These are the activations of a small neural network, seen along a few directions. Each row is one input.
Each table varies a few parts of the input and shows all the possible inputs, shuffled.
A made-up example of a description, with smaller parts first: one of 5 places around a ring, together with either a single point or (one of 2 separate values, together with one of 4 places along a line) or one of 11 places along a line.
Shared parts are said once, and a part with two or three values counts as separate values.

Table:
R1: [ 13  22   7 -14   3  11 -14  15 -22  10 -21   3   0]
R2: [ 11  17 -16  16  12  45  -2  10   0  28 -29  10  10]
R3: [  8   7  13  -2 -22   3 -20   2   8  -2 -36  -8  26]
R4: [-28   5   0  -5  -1 -21  15   4  12  -8   1   2  -2]
R5: [ 12  52   7   8   2  12   5  -2  10  19   0 -15  30]
R6: [-12 -31  -2   2  -4 -20  -8 -13   9   2   2   2 -17]
R7: [ 20   1  11  -7 -34  13 -12   0   6 -15 -17 -13  31]
R8: [ 11 -24  -1  -5   8   1  -2   0 -18 -20  31   6 -20]
R9: [ -8  -9 -34  25  28  21   8  -3   5  15  -1  23 -21]
R10: [-20 -17   0   4 -13 -23  -3 -11  20 -14  -7   3   4]
R11: [ -5 -25  -2   1 -24 -15   7 -12  20 -26   9  -4   9]
R12: [ -6  14  -7  13  21 -12  18 -18  12  22  37  -6 -14]
R13: [ -4  -7 -11  -6  20 -14  -3   5 -15   0   5  15 -29]
R14: [  3 -39  -3  -2 -16 -12   2 -15   9 -10  18  -5 -12]
R15: [  2 -27 -11   3   8 -13 -23 -10  -9  -6   0  16 -22]
R16: [ 34  -9   4 -10 -20  21 -25   2 -14  -5  -9  -3  15]
R17: [ -3  26 -10  19  -1  39   9  10  20  20 -35  -1  29]
R18: [-17   1  10   0  -7 -19  27   8   6 -17  18  -5   2]
R19: [  7  16 -17  13  32  -5   1 -12  -4  16  36   8 -17]
R20: [ 11   9   5 -13   3   6 -26   5 -20  11 -35   2   5]
R21: [ 30   4  18 -13  -8  25 -10  10 -23  -9   2  -6   9]
R22: [-12  26  -5  15  12 -16  23 -14  25   8  27  -6   8]
R23: [  7  29  23  -7 -17   9   7  19 -10  -7  -8 -14  23]
R24: [-13 -10   9  -4   1 -14  19   4  -8  -3  30  -4 -20]
R25: [-20 -12 -24  24  17  13  25  -8  22  22  -1   8 -17]
R26: [ -9 -16  11  -4 -12  -9  19   1  13 -26  23  -9   9]
R27: [ 21  20  17 -10  -3  16  -4  19 -30   1  -2  -3   4]
R28: [ 16  12  24 -10 -22  18   1  10  -3 -17  -4 -17  27]
R29: [-20  -9  -1  -8   8 -18  10   2   1   8  10   2 -23]
R30: [-31  -6  -2  -4  -2 -26   1  -8  13  -8 -13   2   2]
R31: [  0  29  13 -12 -10   5  -2  17  -1   4 -28  -9  19]
R32: [  4 -10  -1  -2  14 -10   7   9 -23 -10  25   9 -25]
R33: [ -6 -18 -13  -5  20 -19 -16  -6 -14  -1  -9  14 -25]
R34: [-24 -18  -3  -6   7 -23  -4 -12   0   6  -4   2 -20]
R35: [ -3 -28   9  -6  -3  -6  14  -3   0 -12  33  -9 -14]
R36: [ 18 -37 -14  -1  -3  -6 -13 -10  -8 -17  16   9 -17]
R37: [ 21  -2   6  -5  -8  11 -33   3 -13   7 -27   3   9]
R38: [ -6  20  11 -11 -11   2 -17   5  -1   3 -39  -8  24]
R39: [-29   2 -22  26   8  11  28  -4  33   7  -8   9   6]
R40: [26 42  0  5 16 20 -8  0 -9 29  8 -5 14]
- Describe the family of inputs behind these rows. => one of 5 places around a ring, together with either one of 2 separate values or one of 6 places around a ring
- Changing only the place on the ring of 5 turns R1 into R29. The same change can be made to R20. Which row results? => R34
- Change only the choice among 2 separate values in R2. List by row number the other rows that result. => R40
- Change only the choice among 2 separate values in R25. List by row number the other rows that result. => R12
- A walk changes only the place on the ring of 5. It starts at R23 and steps to R27. List the rest of the walk in order. => R32, R24, R18

Table:
R41: [  9  -3   0  -7   9  -4  17   2 -14  -6  37  -3 -14]
R42: [  0  14 -16  22  19  16  12  -3  18  19   8   5   6]
R43: [ 11 -15  -4   3 -21  21  -6  -5  14  -3 -18  -2  12]
R44: [ -7  25  -3  12   1  15   9  -1  19  19 -19  -3  12]
R45: [ -4  13 -12  15  27   5   7   4  -7  18   7  14 -19]
R46: [-10  17  -3  -2  23  -6 -10   0 -17  22  -5   9 -19]
R47: [  0  14  19 -19 -16  -2   7  10   1 -15  -1 -17  23]
R48: [-58 -40 -11   5   0 -54  22 -20  36 -17   9   8 -28]
R49: [  3  11  14 -21 -11 -20  -2   5 -16 -11   7 -12   9]
R50: [-10  25   0  -2   6 -11 -11   8  -8  15 -22   5   5]
R51: [ 10 -25   0  -9   3   0 -27  -1 -20  -2  -5  10 -19]
R52: [ 17 -29 -13   4   8  10  -7   1 -10  -5   7  12 -19]
R53: [  3   2  17 -14   5 -15  -5   3 -24  -4  25  -5 -14]
R54: [  5 -11   6  -6 -20  13 -16   6   3 -13 -30   1  17]
R55: [ 10 -14   3 -10 -14  -5 -27   3 -11  -9 -23   6   2]
R56: [-14  29   2   0   2   6   3   6   4  11 -32  -3  19]
R57: [ 20 -25 -14  18   1  20  -2 -11  12  -5   6   3   3]
R58: [ 10   3   0   9   0   7  20  -9   9  -7  37 -10   7]
R59: [  4  10  16   1 -19   5  15   1   9  -6  13 -17  18]
- Describe the family of inputs behind these rows. => either a single point or (one of 3 separate values, together with one of 6 places around a ring)
- Change only the place on the ring of 6 in R59. List by row number the other rows that result. => R41, R47, R49, R53, R58
- Change only the choice among 3 separate values in R49. List by row number the other rows that result. => R50, R55

Table:
R60: [  2  15  20 -17  -8  -1  -3  -4   7  -5   7 -23  22]
R61: [ 13  14  12 -10 -17 -12 -25   4 -13  -7 -13  -1  22]
R62: [  4 -45  -3  -5 -27 -29 -15 -15   5 -37   7   7  -5]
R63: [-12 -11  -6  -4  37 -25  -5 -19  -8  16  25   7 -33]
R64: [ 18  18  15 -15 -19 -10 -13   4 -12 -17  10 -13  19]
R65: [  3  10   2  -1   9  10 -23 -10   9  15 -37   0   9]
R66: [-36   4 -20  10  39 -26  23  -1   5   9  21  15 -32]
R67: [-26  26   6   4  -4  -5  16  10  18  -1 -20  -1  26]
R68: [ -7  22  14  -7 -25  -1  14   4  15   5   8 -17  15]
R69: [ 10   0   7 -12  -2  20 -22  16 -21   3 -45  11  -5]
R70: [ 10   5  26 -26 -18   8   1  19 -24 -16  -1 -10   9]
R71: [-13  16  11   1 -21  -4   1   5  11  16 -14 -10  18]
R72: [-20  28   8   0  -6  -5  29   9  16 -10   4 -14  25]
R73: [ -9  15 -14  25  17  18  28   3  14   2  15   6   3]
R74: [ 19  13  -4  -2  -1   3 -36   2  -6   4 -34  12   5]
R75: [ -6 -59   8 -17 -23  -9  -6   5  -4 -37  -3   7 -16]
R76: [  4  -6 -12  -4  26 -33 -16  -9 -24   4  27  19 -37]
R77: [ 19 -10 -12  -7   9  33 -13  15 -25   7 -17   9 -10]
R78: [ 13   3  16  -3   4   0   7 -11   5  -3  20 -15   9]
R79: [ -8  14 -28  20  20  18  21  -2  13  13 -13  11   8]
R80: [ 3  5 -9 23  1 19 14 -3  7 20 21 -3 -5]
R81: [ 13  -1 -17   6  18  20 -10 -15   1  19 -10  -2   5]
R82: [ -5 -20  -2 -14  27 -15  -4   8 -38   4  16  18 -47]
R83: [ 13   0  -2  11  15  20  -3 -12   2   8  18  -4   1]
R84: [ 20  -9   2   0   5  31  -2  15 -27  -4  10   6 -13]
R85: [ 28   8   9  -5  -8  -7  -7   2  -8 -16  21  -6   5]
R86: [ 30   3 -22   5   7  15 -23  -5 -14   8  -6  13   2]
R87: [ -7  15  -5  11  -8   8  -5  -3  12  26 -36   2   3]
R88: [  4   5 -23  16   3  21   5  -6   9  30  -7   4  -2]
R89: [  2   9   7   8 -12  -2  23   0  11   6  20 -16   2]
R90: [-23 -42  -5   4 -31 -21  10 -13  30 -16   4  -4 -10]
R91: [-13 -50   3  -7 -13 -19  -7 -22  25 -24   6  -3  -3]
R92: [ 19  -6  19 -15  -6  11   6  19 -22 -16  11  -8  -6]
R93: [-10  17   2  12   6  -4  37   5  16  -9  16  -9  12]
R94: [ 29   2  -8  12   5  12 -14  -2 -16  -2  22   6  -2]
R95: [-23  -5 -15   8  21 -26  10  -9  -2  25  25   6 -40]
R96: [ -4  10  18 -11  -4  -2 -17  -3   7   6 -14 -11  24]
R97: [  3   0  22 -19 -16   5 -13  22 -27  -7 -24  -6  11]
R98: [-35 -35  -9   8 -11 -22  24  -7  37 -30   2   7   0]
R99: [-19  23 -10  16  11   6  10   3  17  10 -40   9  12]
- Changing only one part turns R84 into R94. The same change can be made to R77. Which row results? => R86
- Describe the family of inputs behind these rows. => one of 5 places along a line, together with either one of 2 separate values or one of 6 places around a ring
- A walk changes only the place on the ring of 6. It starts at R83 and steps to R78. List the rest of the walk in order. => R60, R96, R65, R81
- List by row number the other rows that have the place on the line of 5 in common with R67. => R66, R72, R73, R79, R93, R98, R99

Table:
R100: [  4  -5  -2   9  -9  -4   8   0   7 -15  21   2   5]
R101: [ -5 -34   4  -5  -8  -2 -10  -1  -7  -7  -6   5  -6]
R102: [ -4 -27  -2  -6  -9  -6 -12  -3   1 -13  -6   8 -12]
R103: [-19 -12 -10   2   2  -7   6  -5  16  -1 -17   3   0]
R104: [  9 -22   6  -2 -10   4   6  -3   2 -12  20 -10   2]
R105: [-13   9   1  -6   7 -19   9   5  -5 -11   3  -1  -4]
R106: [ 25  35  14  -8 -10  15 -24   1  -4  14 -27 -13  30]
R107: [ 21  26  16  -2 -23  29  -5  13   2  -4 -16 -14  41]
R108: [-10  11   1   9   3  -5  -1 -10  11  23   5  -4  -3]
R109: [ -7 -18  -8   3  -7 -13  -8   1   3 -11  -7  13  -3]
R110: [  7  -6  -1  -7   0 -11 -15 -13  -6   4  14   1  -9]
R111: [ -5   6 -18   8  23  11  11   1   1  15   0   9  -7]
R112: [ 13 -16  -1   2  13  15  -5   2 -15   5   8   6 -17]
R113: [-20 -12  -6   6  -8  -2   7  -4  17   9 -16  -1  -5]
R114: [  7   3  -5   2   3 -19 -12 -11   2   2  10   2  -4]
R115: [ -5  11  -5   6  11 -15  -9 -11   3   2   7   3   3]
R116: [ 12  13   7  -8 -22  20 -20  12  -1  -1 -45  -6  30]
R117: [ 14  34  26 -16 -13  14  -9  20 -14  -1 -28 -12  24]
R118: [ -5   5 -12  13  12  17  14  -1   1  25  -1   5 -12]
R119: [ 12  -9 -12  -1  10  11  -5   0 -12   2   8   9 -20]
R120: [ 28  31   6   1   1  39 -15  15 -12  13 -30  -1  20]
R121: [ -3   2   8  -7   1 -20   4   7  -9 -12   8   4 -11]
R122: [ -9  10  -8   2  13 -11  -1 -12  11  14   5  -1   2]
R123: [ -4 -14  16 -15  -1  -8   0   9 -19  -7  12  -3 -11]
R124: [-20   7   7  -4  -1  -7  20   4  -1  11   2  -5  -8]
R125: [ -2   1  -1  10   0  -2  14  -4  13 -16  13  -4   9]
R126: [  1   8 -15  12  21   6   2   1  -2   1   1  11  -9]
R127: [-14 -11 -11   3   0 -12   0  -5   8 -12 -16   7   0]
R128: [-18   9   2  -8   9 -13  15   6   3  -1   2  -5  -5]
R129: [ -4  -8   7 -17  -4 -13   1   6 -17 -10  12   1 -14]
R130: [-7  2  0  8  2  2 20 -5 22 -6 12 -7  9]
R131: [  7 -15   1  -2 -13   2   7  -5   1 -14  22  -1   1]
R132: [ -8   2   3  13  -9   6  21  -3  23   4  12 -10   4]
R133: [ 11  -1 -15   9  13   4   0   1  -9   3   6  13 -15]
R134: [  8 -13   6  -6   2  -7 -14 -12 -10   8  12  -4  -5]
- Changing only one part turns R111 into R128. The same change can be made to R119. Which row results? => R129
- Describe the family of inputs behind these rows. => one of 5 separate values, together with either a single point or one of 6 places along a line
- Change only the choice among 5 separate values in R118. List by row number the other rows that result. => R108, R113, R124, R132
- A walk changes only the place on the line of 6. It starts at R132 and steps to R130. List the rest of the walk in order. => R125, R100, R131, R104
- Change only the choice among 5 separate values in R121. List by row number the other rows that result. => R100, R109, R114, R133
